These are the activations of a small neural network, seen along a few directions. Each row is one input.
Each table varies a few parts of the input and shows all the possible inputs, shuffled.
A made-up example of a description, with smaller parts first: line(6) and (point or line(9) or (values(2) and ring(8))).
Shared parts are said once, and a part with two or three values counts as separate values.
In the rows, zero is written as 128.

Other details of the inputs vary at random and push rows far along three fixed directions, the same in every table; ignore that.

Rows:
r1: [135 152 140 202 139 132 105 149 137 137 143]
r2: [100 108  86  80 149 153 157  75 141 121 123]
r3: [140 131 171  94  95 133 126 153  94 138 124]
r4: [126 171 107 185 147 185 163 114 169 125 140]
r5: [150 127 172 114  84 113 122 157 108 122 119]
r6: [129 133 134 232 145 103  61 170  95 118 130]
r7: [135 164 123 186 140 165 145 141 157 134 135]
r8: [153 133 160  97 101 122 147 138 132 137 121]
r9: [137 137 174 117  87  71  98 176  90 145 123]
r10: [141 131 171  96  91 132 127 148  90 132 129]
r11: [121  95  85 118 160  93 115 118 125  97 120]
r12: [138 135 133 233 146  94  72 168 124 126 119]
r13: [112  74 111 135 150  65  71 111 125 125 114]
r14: [108 105 116 117 139 118 111 110 113 118 121]
r15: [147 146 153  74  95 162 165 142 114 122 130]
r16: [118  98  83 103 154 108 138 105 156 108 120]
r17: [115 167 126 174 128 202 157 109 155 144 152]
r18: [ 90 119  77  96 143 113 150  85 147 128 134]
r19: [134 158 118 195 151 147 123 141 131 116 131]
r20: [147 139 162  84  92 151 154 125 132 150 128]
r21: [ 99 112  95 107 150 148 135  92 130 119 135]
r22: [155 132 149 104 111 116 136 161 110 120 117]
r23: [111  86  90 118 152  94 103 115 115  99 120]
r24: [118 172 112 162 149 206 161 101 150 145 153]
r25: [153 135 160  89 109 122 144 151 114 134 123]
r26: [120 112 100 108 155 116 138 101 138 114 122]
r27: [151 133 158 102 111 116 131 150 108 126 131]
r28: [130 170 150  86  83 150 181 127 128 148 140]
r29: [126 157 138 199 149 153  99 146 122 151 139]
r30: [122  80  94 124 150  68 100 123 132 101 116]
r31: [123 140 133  53  97 192 196  92 151 134 143]
r32: [111 155 125 187 149 170 112 133 124 137 144]
r33: [121  77 105 139 154  55  85 122 129 115 117]
r34: [120  91  96 117 161  83 112 111 126 111 121]
r35: [100  96  91 102 145 131 138  80 152 126 120]
r36: [147 136 170 105  93 137 127 143 119 146 138]
r37: [131 179 106 163 151 198 171 125 155 124 145]
r38: [139 127 152  83 105 138 138 128 132 145 132]
r39: [152 126 170 114  83 113 125 159 107 124 125]
r40: [124 164 132 175 142 175 123 129 129 144 150]
r41: [118  94  96 103 153 100 132 104 154 124 118]
r42: [147 138 160  91  83 148 156 142 123 125 134]
r43: [111 176 132 207 130 133 114 138 130 149 139]
r44: [103 117  74  70 160 170 177  58 161 130 129]
r45: [144 115 185 122  88  94  86 172  93 138 123]
r46: [114 171 130 196 128 127 116 140 129 152 134]
r47: [162 125 180 122 104  81  99 175  88 131 113]
r48: [109  92  88 106 146 114 129 103 149 111 122]
r49: [110  83  98 121 151  94 102  98 138 128 125]
r50: [151 117 166 112 103  87 113 150 115 128 117]
r51: [118 125  77 104 148 156 184  83 173 111 132]
r52: [151 129 167 109  85 120 132 153 114 128 117]
r53: [141 133 137  74 103 150 165 125 119 119 119]
r54: [147 146 155  78  91 159 166 134 112 118 125]
r55: [119 159 124 187 153 169 118 119 133 142 141]
r56: [101  89 102 105 139 112 121  89 140 119 120]
r57: [149 134 150  88 117 125 142 144 118 129 128]
r58: [106  83 111 130 143  90  91 118 128 128 116]
r59: [121 173 123 176 142 204 155 112 168 160 150]
r60: [134  88 111 156 154  51  69 151 101 104 102]
r61: [125 149 124 199 146 146 105 151 120 127 131]
r62: [155 134 146 100 107 123 147 150 109 113 124]
r63: [112  91  96 120 143 105 121 112 143 115 116]
r64: [132 150 158  95  88 111 144 150 114 151 126]
r65: [123 145 134 203 155 134  78 149 115 144 139]
r66: [117  92  95 105 156  97 124 105 152 120 122]
Each input here is: ring(6) and (point or (values(2) and ring(5))).
Changing only the ring(6) part turns r56 into r58. The same change can be made to r5. Which row results?
Answer: r63
A walk changes only the ring(5) part. It starts at r39 and steps to r17. List the rest of the walk in order.
Answer: r49, r33, r51
A walk changes only the ring(5) part. It starts at r44 and steps to r47. List the rest of the walk in order.
Answer: r60, r53, r2
Change only the values(2) part in r8. List by row number the other rows that result.
Answer: r47
